These are the activations of a small network on made-up records, seen along a few directions, one row for each record.
Here are examples, each followed by its value of one field, U.
The largest differences between rows may come from other fields.
In the rows, 500 means zero.
Strong random noise was added to every row along 6 fixed directions; ignore it. To show where, here is one row again and again, with new noise each time:
[433 473 598 601 533 651 485 646 475 542 269 587 485 450 571 435 472 540
 446 429 511 472 520]
[477 316 736 583 436 513 142 571 342 840 415 586 546 463 643 681 519 512
 281 421 383 623 580]
[428 568 565 471 437 575 392 570 294 647 628 667 556 458 472 633 367 562
 307 426 638 518 599]
[452 571 579 403 483 420 655 454 246 500 481 535 632 570 519 430 261 653
 137 454 538 405 466]
[479 741 348 378 483 501 740 443 446 238 678 516 507 623 399 389 380 548
 472 507 591 433 512]
[577 431 371 463 465 495 414 430 594 484 536 411 387 484 318 535 731 359
 670 619 594 606 554]
[410 682 518 672 555 953 495 750 645 352 475 713 385 464 639 468 510 466
 824 385 495 494 628]
[414 478 354 470 496 221 649 573 458 410 156 424 482 528 275 230 462 596
 176 483 645 418 390]

[482 637 269 499 357 208 461 640 558 515 419 566 396 451 163 380 458 535
 356 446 793 566 529]  u1
[495 230 566 526 466 403 309 542 488 827 210 439 485 318 293 538 647 466
 331 531 716 602 519]  u10
[616 385 521 405 491 247 423 281 408 501 617 358 557 566 661 599 478 486
 457 590 255 492 399]  u15
[374 510 299 473 519 370 431 585 538 422 577 539 423 446 339 558 556 486
 491 491 596 425 457]  u14
[500 420 535 438 509 634 523 420 441 506 554 432 529 521 422 543 590 456
 511 548 509 543 537]  u7
[433 190 622 640 552 326  57 585 466 750 351 530 472 406 699 722 604 481
 391 444 255 519 447]  u6
[699 546 581 374 580 672 851 284 355 569 566 498 560 295 429 530 321 508
 616 715 850 335 459]  u3
[411 675 335 554 417 420 299 667 609 460 676 613 436 591 425 513 524 479
 529 371 485 588 609]  u2
[343 614 432 448 559 394 927 605 456 243 184 419 584 604 403 105 333 718
 174 404 593 330 372]  u9
[678 614 518 350 477 438 786 198 498 323 662 361 559 663 549 376 411 503
 551 614 413 498 485]  u11
[599 392 434 582 372 376 148 524 736 634 480 449 348 519 406 556 776 327
 673 517 420 774 622]  u11
[492 523 470 512 424 420 412 560 487 557 398 517 471 512 421 481 496 506
 388 457 538 562 512]  u16
[451 506 599 456 621 681 871 442 404 303 330 423 601 577 578 283 367 605
 395 495 453 335 407]  u7
[567 385 408 468 482 406 583 487 560 605 246 431 426 315 170 375 591 453
 490 619 880 520 492]  u11
[559 605 438 465 518 453 638 387 602 307 587 396 502 664 548 364 528 479
 620 534 345 485 484]  u2
[461 644 559 586 432 786 148 613 534 526 874 708 438 578 688 763 559 406
 740 379 327 680 711]  u13
[343 319 549 530 490 674 270 631 423 666 478 525 558 455 367 639 697 486
 400 454 546 635 570]  u8
[384 338 346 573 453 428 305 738 658 620 221 449 370 376 163 444 800 439
 480 470 745 643 553]  u9
[467 302 585 402 460 687 288 402 353 700 734 446 610 490 371 780 725 426
 468 573 522 681 605]  u8
[560 459 366 524 532 431 450 474 658 352 484 417 397 496 558 496 621 402
 767 568 354 498 442]  u15
[639 400 772 593 565 678 474 418 512 666 406 498 531 448 793 553 474 462
 627 548 311 500 520]  u4
[387 534 440 306 480 324 734 420 223 456 513 443 648 579 265 398 306 650
  38 481 676 401 426]  u7
[621 625 543 423 532 674 669 348 448 519 725 543 526 416 503 587 390 460
 674 613 652 442 558]  u4
[478 665 244 334 467 350 573 447 389 378 811 556 496 436 311 596 363 516
 507 555 739 407 476]  u15
[493 674 433 599 591 662 718 619 654 333 366 578 408 427 512 312 428 502
 720 494 609 383 494]  u4
[542 565 302 375 440 251 587 284 624 184 778 282 476 805 506 446 633 441
 587 588 222 529 426]  u5
[535 409 568 615 503 683 326 561 686 574 417 491 413 456 565 533 681 397
 723 486 443 627 594]  u10
[316 367 606 690 641 509 483 751 552 474  63 570 483 448 730 365 445 612
 361 353 291 315 357]  u14
[508 479 724 533 633 653 880 454 455 365 229 406 652 636 767 257 352 639
 412 470 297 328 385]  u12
[513 651 347 678 409 548 330 740 807 430 426 618 279 472 409 422 636 407
 806 411 543 656 618]  u1
[508 433 770 609 542 621 532 541 453 566 157 505 559 536 785 398 402 573
 395 422 268 477 439]  u16
[776 281 449 399 462  92 452 199 539 619 445 213 460 516 380 503 658 386
 492 741 464 582 387]  u3
[467 648 538 756 600 854 549 825 687 481 239 735 359 297 608 405 416 499
 811 409 636 409 535]  u3
[459 478 333 462 464 769 501 499 576 480 637 459 464 487 216 528 810 362
 681 520 670 716 591]  u8
[381 592 598 705 535 930 350 713 686 394 625 673 417 534 810 613 597 434
 896 376 256 529 599]  u5
[603 276 590 480 618 545 427 298 486 551 561 411 495 405 653 703 624 408
 696 656 360 436 445]  u6
[558 487 383 355 469 320 634 326 491 416 621 314 549 645 316 461 590 478
 457 594 537 526 465]  u12
[438 505 650 584 487 737 352 632 459 654 594 634 556 506 616 652 492 512
 532 391 468 562 615]  u12
[450 326 522 457 577 404 427 465 315 677 469 548 540 292 447 683 446 541
 343 560 663 358 430]  u6
[498 424 657 601 468 575 311 594 469 678 317 560 497 463 618 555 500 504
 427 426 424 571 524]  u16
[469 742 567 372 464 740 624 426 386 371 952 567 617 651 613 599 369 563
 539 439 456 532 625]  u9
[501 604 205 324 484 323 770 401 492 278 509 389 451 530 115 327 522 493
 435 617 805 437 449]  u13
[351 555 473 729 527 653 557 746 704 332 264 538 393 574 676 298 592 482
 644 321 306 550 488]  u5
[614 435 431 473 415 327 232 359 620 561 725 369 451 628 467 621 742 349
 642 568 315 691 575]  u2
[508 302 467 589 495 434 277 566 628 570 256 415 381 481 426 478 758 392
 554 526 451 620 501]  u13
[430 660 633 551 406 521 254 564 489 511 759 618 559 720 773 604 398 549
 417 289 158 653 625]  u10
[636 749 707 536 548 929 830 436 522 356 577 623 537 494 773 424 272 547
 792 496 462 415 565]  u1
[555 380 687 521 513 895 399 430 385 774 724 597 521 227 549 839 596 347
 715 568 677 570 646]  u14

Which value of U does each new row have?
[479 652 583 563 452 571 407 560 519 421 550 576 502 668 726 500 421 523
 514 368 228 577 537]  u16
[404 368 518 466 602 247 562 480 310 536 311 491 584 420 526 495 341 639
 166 494 511 283 330]  u6
[465 634 528 410 439 422 564 447 371 448 742 502 643 725 554 524 363 595
 304 415 373 513 530]  u12
[361 717 560 539 431 526 427 653 434 483 629 675 564 614 623 489 289 629
 307 279 417 533 592]  u10
[509 477 518 478 486 580 559 564 396 589 425 563 565 287 413 518 431 456
 447 504 771 487 487]  u15
[611 525 591 541 510 931 500 494 607 606 588 614 425 300 466 621 578 363
 908 582 734 580 670]  u11
[509 437 531 486 526 558 558 505 449 649 390 508 533 356 356 487 503 501
 467 552 737 449 519]  u2
[448 540 501 573 671 609 611 517 576 247 481 538 465 518 767 468 441 525
 697 479 275 313 405]  u6
[458 336 619 567 520 580 416 515 523 575 414 463 505 488 627 565 610 472
 545 515 375 497 463]  u5
[494 263 549 662 534 644 278 659 633 668 142 500 371 342 455 508 742 389
 621 514 561 582 538]  u13
[377 732 176 467 464 471 557 587 672 103 696 473 386 728 317 350 597 455
 626 422 442 558 539]  u7
[608 643 527 598 511 606 444 468 718 349 660 506 421 658 776 488 543 403
 837 483 148 579 570]  u4
[432 374 519 526 597 736 638 503 607 316 311 343 531 603 493 355 739 471
 619 539 327 537 463]  u8
[431 266 539 397 469 487 396 425 348 655 502 374 620 532 315 601 688 497
 274 558 512 625 509]  u8
[688 561 482 520 405 359 467 372 678 407 541 391 427 665 588 422 575 434
 652 530 256 640 524]  u1
[415 311 583 604 600 438 423 579 539 515 236 472 481 469 671 470 557 532
 432 464 283 394 379]  u14
